A small network was shown many inputs. Here are its activations along a few directions, one row for each input.
In each table, some parts of the input vary, and every possible input appears once, in random order.
A made-up example of a description, with smaller parts first: one of 4 places along a line, together with either a single point or (one of 2 separate values, together with one of 5 places around a ring) or one of 11 places around a ring.
Shared parts are said once, and a part with two or three values counts as separate values.

A family of inputs:
row 1: [ 1.55  0.64  2.56  6.44 -0.78  2.73  0.83  1.30  0.02  0.32 -0.46  0.38
 -5.19  0.17  1.49 -4.37 -1.52]
row 2: [-0.64  1.28  2.17  3.83 -2.08  0.89  2.12  1.49 -2.77  0.08  2.42  2.62
 -6.53  0.68 -1.86 -1.06 -0.52]
row 3: [-1.53 -2.59 -1.78 -3.46  1.54 -0.87 -0.53 -0.97 -1.01 -1.72  0.38 -0.80
  2.39 -1.68  2.99  0.09 -1.90]
row 4: [ 0.83 -2.35  0.97 -3.24  1.74 -1.08 -3.36  1.65 -4.18 -1.64 -0.87 -2.04
  4.68 -0.33  2.03 -0.27 -2.86]
row 5: [-1.36 -0.30  0.01 -2.87 -2.29  0.61  2.67  3.76  0.13  3.48  2.20  0.83
 -3.35 -2.81 -2.92  1.15  2.89]
row 6: [-0.67  0.74 -3.98 -2.90  0.55 -0.17  0.41 -2.79  2.48  0.44 -1.62 -2.09
  1.85  1.86  0.39  2.75 -0.26]
row 7: [ 0.40  1.76  1.25 -2.45 -1.41 -1.66  1.20  1.10  4.40  2.07  0.80 -1.19
 -0.79  1.38 -1.78  1.30  3.39]
row 8: [-3.42 -2.38 -3.00 -3.96  1.16  1.20  0.92 -1.37  0.53  1.78  2.24  0.69
 -0.78 -0.44  1.51  1.36 -0.58]
row 9: [ 3.05 -0.61  0.18 -1.42  1.53 -1.45 -4.47 -1.11 -3.11 -2.44 -0.89 -1.42
  7.03 -1.54  0.31  1.56  0.36]
row 10: [ 1.18  0.52  2.11  7.13 -0.09  1.22 -0.26 -0.58  2.30 -1.42 -2.43  1.75
 -2.75  0.44 -1.21 -2.71  1.25]
row 11: [-0.38  3.26  2.23  4.93 -0.54 -0.39  1.02  0.71  1.70  0.66  0.35  2.28
 -2.24  2.69 -1.97 -0.86  0.01]
row 12: [ 0.98  0.04 -2.71 -2.04  0.68 -1.00 -0.53 -3.18 -0.49 -1.60 -2.12 -1.01
  5.68 -0.42  1.01  1.06 -0.28]
The inputs of row 4 and row 9 match in every part but one. If row 8 is changed in the same way as row 4 into row 9, which row does it become?
Answer: row 6
What do these inputs look like to the network?
Answer: one of 2 separate values, together with one of 6 places along a line
Which other rows does row 10 become when the choice among 2 separate values takes its other values? List them by row number.
Answer: row 1
Which other rows does row 3 become when the choice among 2 separate values takes its other values? List them by row number.
Answer: row 12
